Each row below holds a small network's activations on one record, seen along a few directions.
Each row is followed by the record's values for the fields DUS, SIB, MEV, RABO, NIN.
Not every record has every field; a missing one is left out.
The largest differences between rows may come from other fields.
In the rows, zero is written as 500.
Strong random noise was added to every row along 2 fixed directions; ignore it. To show where, here is one row again and again, with new noise each time:
586 605 436 566 472 422 532 504 504 536 512 409 289 549 393
592 655 447 566 473 392 489 541 554 565 456 397 163 482 306
576 535 403 586 458 466 610 424 410 485 624 429 523 667 561
568 379 492 447 556 532 615 505 436 466 556 438 497 695 504

434 536 483 500 540 422 517 542 520 595 259 450 306 571 507 -> {DUS: kudul, SIB: bani, MEV: figo, RABO: gagog, NIN: lel}
513 683 512 548 479 477 428 573 624 486 495 468 318 272 364 -> {DUS: zazif, SIB: disuv, MEV: figo, RABO: nomaz}
550 545 597 406 544 492 361 700 713 507 447 475 221 172 171 -> {DUS: neka, SIB: disuv, MEV: figo, RABO: nomaz, NIN: sirom}
583 773 423 644 430 400 514 542 556 512 545 388 178 422 341 -> {DUS: neka, NIN: lel}
395 223 582 369 542 561 432 452 435 543 381 603 781 590 639 -> {DUS: kudul, SIB: disuv, MEV: pefug, RABO: nomaz, NIN: sirom}
514 660 471 563 458 465 505 581 565 483 535 423 337 362 393 -> {DUS: neka, MEV: figo, RABO: nomaz, NIN: lel}
478 539 390 633 391 423 525 304 339 606 485 527 591 735 650 -> {DUS: muzoz, SIB: bani, MEV: pefug, RABO: nomaz}
519 446 548 446 519 560 476 576 567 435 593 505 585 353 442 -> {DUS: neka, SIB: disuv, MEV: figo, RABO: nomaz, NIN: sirom}
525 588 424 552 479 475 587 446 445 513 534 477 480 618 566 -> {DUS: zazif, SIB: bani, MEV: figo, RABO: nomaz}
482 555 475 508 527 482 573 540 508 509 432 440 373 559 499 -> {DUS: muzoz, SIB: bani, MEV: figo, RABO: nomaz}
474 452 436 523 509 482 593 436 413 516 474 466 604 684 668 -> {DUS: kudul, SIB: bani, MEV: figo, RABO: nomaz, NIN: sirom}
475 535 516 490 521 518 533 597 546 460 486 436 427 433 461 -> {DUS: neka, MEV: figo, RABO: nomaz, NIN: lel}
504 325 592 332 638 565 556 645 525 484 383 446 345 591 381 -> {DUS: neka, MEV: figo, RABO: nomaz, NIN: lel}
474 617 439 580 454 395 483 457 478 625 344 475 303 578 469 -> {DUS: muzoz, SIB: bani, MEV: pefug, RABO: nomaz}
677 401 576 339 616 507 516 642 584 482 535 435 132 510 139 -> {DUS: neka, SIB: bani, MEV: figo, RABO: gagog, NIN: sirom}
508 508 489 494 522 460 529 515 478 551 408 465 325 608 445 -> {DUS: muzoz, SIB: bani, MEV: pefug, RABO: gagog}
463 520 492 516 514 536 580 529 494 415 550 462 582 503 601 -> {DUS: keba, SIB: bani, MEV: figo, RABO: gagog}
510 539 483 501 536 498 588 553 495 491 474 426 363 593 486 -> {DUS: muzoz, SIB: bani}
371 416 540 434 564 557 557 576 529 456 392 483 633 493 646 -> {DUS: kudul, SIB: bani, MEV: figo, RABO: nomaz, NIN: lel}
533 793 388 672 405 350 493 502 540 567 465 415 190 432 391 -> {DUS: muzoz, SIB: bani, MEV: figo, RABO: gagog}
564 703 385 694 318 400 411 305 456 563 668 564 547 446 496 -> {DUS: zazif, SIB: disuv, MEV: pefug, RABO: nomaz}
404 395 522 465 522 494 490 474 450 568 326 523 554 618 591 -> {DUS: kudul, SIB: bani, MEV: pefug, RABO: nomaz, NIN: lel}
496 561 509 481 540 493 528 571 550 482 448 454 359 473 453 -> {DUS: zazif, SIB: bani, MEV: figo, RABO: gagog}
525 448 529 431 550 454 481 532 498 587 343 492 238 612 348 -> {DUS: muzoz, SIB: bani, MEV: pefug, RABO: gagog}
387 289 548 414 526 502 458 437 425 585 312 592 649 657 625 -> {DUS: kudul, SIB: bani, MEV: pefug, RABO: gagog, NIN: lel}
433 509 469 537 491 567 612 479 458 389 612 482 753 526 720 -> {DUS: keba, SIB: disuv, MEV: figo, RABO: nomaz}
486 606 522 521 474 485 424 550 589 502 484 497 420 315 414 -> {DUS: keba, SIB: disuv, MEV: pefug, RABO: nomaz}
402 405 524 448 567 558 586 548 480 460 416 465 616 578 650 -> {DUS: kudul, SIB: bani, MEV: figo, RABO: nomaz, NIN: lel}
469 525 496 494 545 494 572 560 505 508 405 431 375 581 511 -> {DUS: muzoz, SIB: bani}
458 660 486 584 463 500 508 551 577 431 537 459 527 326 556 -> {DUS: keba, SIB: disuv}
512 458 578 404 577 591 518 610 585 402 550 484 475 390 427 -> {DUS: zazif, SIB: disuv, MEV: figo, RABO: nomaz}
543 475 479 464 521 458 509 453 445 580 423 523 378 665 460 -> {DUS: zazif, SIB: bani, MEV: pefug, RABO: gagog}
512 620 375 635 430 472 638 424 413 466 632 436 562 625 635 -> {DUS: muzoz, SIB: bani, MEV: figo, RABO: nomaz}
477 468 583 382 598 546 445 595 613 473 412 527 452 349 442 -> {DUS: zazif, SIB: disuv, MEV: figo, RABO: gagog}
448 392 524 468 525 600 574 494 461 377 616 534 808 515 689 -> {DUS: keba, SIB: disuv, MEV: figo, RABO: gagog}
556 306 539 406 533 491 426 419 444 572 451 578 511 640 456 -> {DUS: kudul, SIB: disuv, MEV: pefug, RABO: gagog, NIN: sirom}
446 718 393 723 301 383 371 310 463 605 515 566 625 405 612 -> {DUS: keba, SIB: disuv, MEV: pefug, RABO: nomaz}
458 451 575 393 588 581 443 583 601 445 474 534 589 319 502 -> {DUS: zazif, SIB: disuv, MEV: figo, RABO: nomaz}

Here are new rows. What are their fields?
467 570 554 468 536 525 468 614 615 460 451 471 396 321 421 -> {DUS: keba, SIB: disuv, MEV: figo, RABO: nomaz}
475 517 481 496 535 472 560 540 494 521 405 450 372 582 503 -> {DUS: muzoz, SIB: bani, MEV: figo, RABO: gagog}
466 520 488 538 437 460 329 356 486 603 451 627 638 417 552 -> {DUS: zazif, SIB: disuv, MEV: pefug, RABO: nomaz}
577 753 396 623 414 334 445 445 516 637 425 473 163 503 357 -> {DUS: zazif, SIB: bani, MEV: pefug, RABO: gagog}
425 263 649 287 657 679 560 660 564 361 486 499 671 460 551 -> {DUS: keba, SIB: disuv, MEV: figo, RABO: nomaz}
515 533 554 455 537 486 465 645 593 496 428 455 254 372 304 -> {DUS: neka, MEV: figo, RABO: gagog, NIN: lel}
508 709 425 609 456 424 543 524 525 529 473 411 284 482 452 -> {DUS: muzoz, SIB: bani, MEV: figo, RABO: nomaz}
485 523 492 505 481 408 430 460 474 668 287 513 266 610 397 -> {DUS: muzoz, SIB: bani, MEV: pefug, RABO: nomaz}
528 648 458 596 434 495 513 519 534 440 650 456 509 355 478 -> {DUS: neka, MEV: figo, RABO: nomaz, NIN: lel}
488 629 440 570 483 421 530 507 503 553 412 442 315 541 484 -> {DUS: muzoz, SIB: bani, MEV: figo, RABO: gagog}
458 642 489 526 494 496 453 522 592 484 479 505 509 299 528 -> {DUS: zazif, SIB: disuv, MEV: figo, RABO: nomaz}
578 306 513 412 552 502 544 461 411 537 489 503 457 740 449 -> {DUS: neka, SIB: bani, MEV: pefug, RABO: gagog, NIN: sirom}
463 355 570 414 538 590 493 503 489 458 526 553 681 506 558 -> {DUS: keba, SIB: disuv, MEV: pefug, RABO: nomaz}
513 376 612 343 609 609 454 617 602 436 516 535 549 345 405 -> {DUS: zazif, SIB: disuv, MEV: figo, RABO: nomaz}
499 553 538 481 527 529 501 594 587 426 536 471 449 355 445 -> {DUS: keba, SIB: disuv, MEV: figo, RABO: gagog}
487 538 512 485 531 458 499 564 529 565 346 447 253 539 396 -> {DUS: muzoz, SIB: bani, MEV: pefug, RABO: nomaz}
546 772 355 686 395 393 575 447 482 524 581 411 333 521 493 -> {DUS: muzoz, SIB: bani, MEV: figo, RABO: nomaz}
543 579 481 548 462 501 443 474 542 472 619 541 591 335 487 -> {DUS: zazif, SIB: disuv, MEV: figo, RABO: gagog}
446 668 458 604 434 503 510 514 554 430 584 467 609 329 598 -> {DUS: keba, SIB: disuv, MEV: figo, RABO: nomaz}
